[-5.80  3.14  2.29  1.19 -0.14] Answer: -5.80

[[-0.23  1.56  2.44  2.00 -7.36  1.34  0.16]
 [ 1.50  1.80  1.04  1.26  1.20 -4.51  0.54]
 [-1.67  1.36  1.76 -0.01 -1.51  0.94  0.38]] Answer: 1.76

[-6.98  0.22  1.55 -0.44  1.21  2.79  2.16] Answer: 1.55

[ 0.52 -0.33  1.94  3.44 -0.66  1.06  6.74] Answer: 1.94

[[ 0.87 -0.90 -2.85 -5.31  6.27  1.44]
 [-0.51  0.85 -2.70  3.31  2.79 -0.98]] Answer: 0.85

[[ 2.10 -2.83 -5.78  4.05 -1.83]
 [ 5.94 -5.41  1.72  0.43  0.26]] Answer: 5.94
---
[[ 1.05  1.05  2.68 -1.04  3.77 -1.79  1.53 -1.88 -0.69  3.12  0.16  3.83
   0.57  1.23]
 [ 1.66  0.98  3.17 -0.33 -1.68  0.18 -0.55  0.11 -4.24 -0.52  0.47  0.23
   0.12  1.34]
 [ 2.75  1.52  0.77 -0.67  4.47  2.69  1.73 -2.67 -1.14 -0.36  0.35  3.74
   0.78  0.13]
 [ 2.23  1.09 -0.95 -1.71  6.43 -0.78  2.03 -1.94 -1.09 -3.28 -0.18  4.10
   1.27 -0.37]
 [ 3.28  2.08 -3.21 -0.01  1.14  4.50 -0.02 -0.28 -0.03 -2.99  0.24 -0.01
   2.14 -1.54]
 [ 2.60  1.61  0.14 -0.17 -0.87  1.66 -0.73  0.61 -0.83 -3.68  0.13 -0.85
   1.45  0.03]
 [ 1.82  1.75 -1.84  1.11 -5.55  0.22 -2.95  1.94  3.80  2.34  0.00 -5.24
   1.87 -0.97]
 [ 1.96  1.60 -1.52 -0.25  1.72  0.31  0.15 -0.32  2.11  0.96  0.04  0.47
   1.91 -0.61]]	1.34

[[ 0.82 -0.61 -1.14 -1.58  1.20  4.21 -2.20  4.39]
 [ 3.07  1.24  1.33 -0.08 -0.68 -2.67  3.95 -1.72]
 [-5.72 -2.30  0.41  2.13 -1.20  0.95 -0.32 -3.78]
 [ 1.21  2.14 -0.76  0.54 -2.45 -4.47  2.00 -0.78]
 [ 2.80  2.70 -1.15 -0.27 -1.80 -4.31  1.77  0.51]
 [-2.44 -0.45 -2.55 -0.01 -1.23  1.01 -4.61  2.40]
 [ 3.33 -0.03  2.71 -1.43  5.33  1.86  1.13  0.39]
 [ 2.65  2.36 -2.26 -0.84 -1.32 -2.98  1.04  2.58]
 [-0.38  1.31 -1.48  1.27 -4.02 -3.60  0.69 -0.65]]	-1.72

[[ 0.85 -0.26  1.21 -0.18  0.15 -0.91 -0.19 -0.13 -0.20 -1.18]
 [ 1.96 -0.15 -1.30  0.65 -1.14  1.24  0.03  0.08  0.73 -0.61]
 [ 4.08  2.75 -0.68 -1.90  1.99 -1.57 -2.53  2.29  0.63 -0.03]
 [-0.58  0.23  0.70  1.30  0.60  0.65 -0.14 -0.18 -0.02  0.96]
 [-2.43 -4.80 -4.05 -4.16 -1.88  1.16  0.65  1.54  0.76  2.90]
 [-3.75 -0.67 -3.35 -1.16 -2.82  3.20  1.30  0.42  0.46  0.36]
 [-4.86  2.83  2.70 -1.98  0.11 -0.64  0.20  0.07 -1.65 -1.77]
 [ 2.88 -1.49 -1.59  1.14 -1.26  0.20 -0.35  0.44  1.88 -0.38]
 [-7.15  1.84  3.81 -1.33  2.35  0.53  1.60  0.26 -3.17 -0.99]
 [ 4.01 -1.90 -2.49  2.07 -2.17  0.17 -0.67  1.13  2.53 -0.55]
 [ 2.83 -1.99 -0.86  0.85 -1.52 -0.97 -0.95  1.35  1.48 -0.32]]	-0.61

[[-2.20  1.54  0.50 -5.08  4.85 -0.16 -4.08  2.31 -0.87 -0.80  1.48 -0.92
  -3.38 -3.14 -0.35 -0.24]
 [ 1.57 -1.32 -1.77  4.68 -3.59 -0.21  4.30 -3.94  1.75  0.31  0.52  0.00
   2.56  1.74  0.66  0.45]
 [-0.28 -0.22 -3.43  1.71  0.49 -0.53  2.85 -5.05  2.56 -0.89  4.19 -1.96
  -0.13 -1.86  0.80  0.55]
 [-1.20  1.09  2.16 -4.03  2.64  0.17 -4.01  4.13 -1.87 -0.05 -1.35  0.36
  -1.99 -0.98 -0.69 -0.35]
 [-1.23  1.13  2.04 -4.07  2.77  0.24 -4.03  4.11 -1.97 -0.01 -1.16  0.32
  -1.99 -1.01 -0.73 -0.52]
 [-1.65  0.96 -2.14 -2.21  3.46 -0.43 -0.57 -2.14  1.13 -1.14  3.94 -2.00
  -2.32 -3.43  0.24  0.15]
 [ 2.38 -1.82 -1.14  5.82 -5.06  0.09  4.85 -3.44  1.50  0.77 -0.88  0.67
   3.62  3.10  0.57  0.43]
 [ 1.17 -0.42  3.89  0.21 -2.73  0.71 -1.78  5.02 -2.61  1.42 -5.63  2.66
   1.66  3.53 -0.72 -0.47]
 [ 2.26 -1.64 -0.67  5.27 -4.85  0.07  4.30 -2.57  1.05  0.82 -1.37  0.97
   3.46  3.13  0.46  0.29]
 [ 0.50  0.03  3.67 -1.24 -1.05  0.59 -2.68  5.23 -2.67  1.01 -4.74  2.13
   0.54  2.30 -0.74 -0.56]]	0.45

[[ 0.27 -0.10  0.17 -0.17 -0.03 -0.16  0.31 -0.12  0.00 -0.03]
 [ 7.77 -5.57  0.15  1.03  1.37  2.28 -0.76  0.32 -3.51 -1.98]
 [-0.33  0.15 -0.29  0.27  0.03  0.27 -0.48 -0.17  0.36  0.08]
 [ 0.92 -0.14  0.58 -0.03 -0.04 -0.21  0.68  0.13 -0.43 -0.07]
 [ 1.76 -0.48  0.72 -0.37 -0.03 -0.05  1.25  0.02 -0.81 -0.23]
 [ 3.45 -1.62  1.13  0.23  0.00  0.57  1.31  0.14 -1.36 -0.53]
 [-0.88  0.34 -1.05  0.93 -0.21  0.63 -0.81 -0.60  0.34  0.01]
 [-3.29  2.54 -5.52  3.22  0.09  0.61  1.68 -0.70  0.20  0.49]
 [ 4.93 -2.60  0.96  0.44  0.67  1.06  1.14  0.15 -1.83 -1.03]]	-1.98
---
array([-753,  433,  162,  795, -235, -317]) Answer: -753, -317

array([0, 8, 4, 3, 7, 6]) Answer: 0, 6

array([6, 0, 8, 4, 8, 2, 6]) Answer: 6, 6

array([9346, 8574, 8455, 7930, 5949, 2091]) Answer: 9346, 2091

array([7511, 3022, 8077, 6264]) Answer: 7511, 6264

array([[ 65,  65, 251,  87,  64,  75,  68],
       [107,  59,  69,  71,  79,  67, 126]]) Answer: 65, 126

array([8849, 3253, 6020, 5564, 3780, 1394]) Answer: 8849, 1394

array([[ 28,  38,  25,  40,  35,  37],
       [ 47, -37,  46,  38,  30,  34],
       [ 28,  36,  24,  35,  14,  37]]) Answer: 28, 37
---
[ -42.01 -181.44    4.95  148.92  174.65] -> 174.65, -42.01

[[ -44.9 -125.0 -152.4   52.1   83.7   22.2   69.1]
 [  36.9  -80.1 -199.3  105.4   38.6 -151.5 -169.7]
 [-142.5 -158.5  165.9  -62.4 -201.7 -235.5  -17.5]] -> 69.1, -142.5

[  51.4  107.7   72.0 -142.7   30.8   54.3] -> 54.3, 51.4

[-117.919  -82.117  -94.080 -112.052  151.819 -107.985 -101.868] -> -101.868, -117.919

[-13.245  -1.024  -4.933 -13.526  -5.233  13.396] -> 13.396, -13.245

[[-0.10  0.02  0.07  0.00  0.04]
 [ 0.16  0.02 -0.21 -0.15 -0.02]
 [ 0.04 -0.06  0.11  0.05 -0.08]] -> 0.04, 0.04

[[-10.02  15.20  14.79 -10.44 -11.04]
 [ 19.23  -8.90 -11.16 -11.80 -11.97]] -> -11.04, 19.23

[ -17.633  153.582 -145.672   99.070] -> 99.070, -17.633

[-145.58  -89.26  114.79 -108.68 -114.87] -> -114.87, -145.58

[-0.04  0.04 -0.15 -0.02  0.17 -0.09  0.16] -> 0.16, -0.04
---
[[ 0.90 -0.61 -6.45  7.35  0.08]
 [ 0.04 -3.83 -5.81 -4.44  3.38]
 [-0.23  7.01  2.77 -4.58  0.23]] gives -5.81, 7.35

[ 4.78  2.91 -6.31  6.87  3.10 -3.42 -6.07] gives 6.87, 6.87

[[-0.01 -5.38  2.91 -0.35 -3.17]
 [ 0.27 -2.66  3.33  0.87 -1.57]
 [ 7.84 -6.10  1.29  2.26 -2.36]] gives 3.33, 7.84

[ 2.88 -0.52  1.72 -6.55 -6.96 -5.99  7.03] gives -6.55, 7.03

[[ 0.93  5.47  5.67  1.05 -1.41  0.55 -1.15]
 [ 0.99  2.58 -3.90 -0.62  2.63 -3.21  2.88]
 [ 0.92  1.56  1.51  0.12 -1.98  1.47  0.44]] gives -0.62, 5.67

[-3.76  1.94 -0.45  6.50 -4.91] gives -0.45, 6.50

[ 0.34 -6.50 -1.38 -0.96  1.36] gives -1.38, 1.36

[-0.71  1.44  2.38 -5.69 -3.21] gives 2.38, 2.38
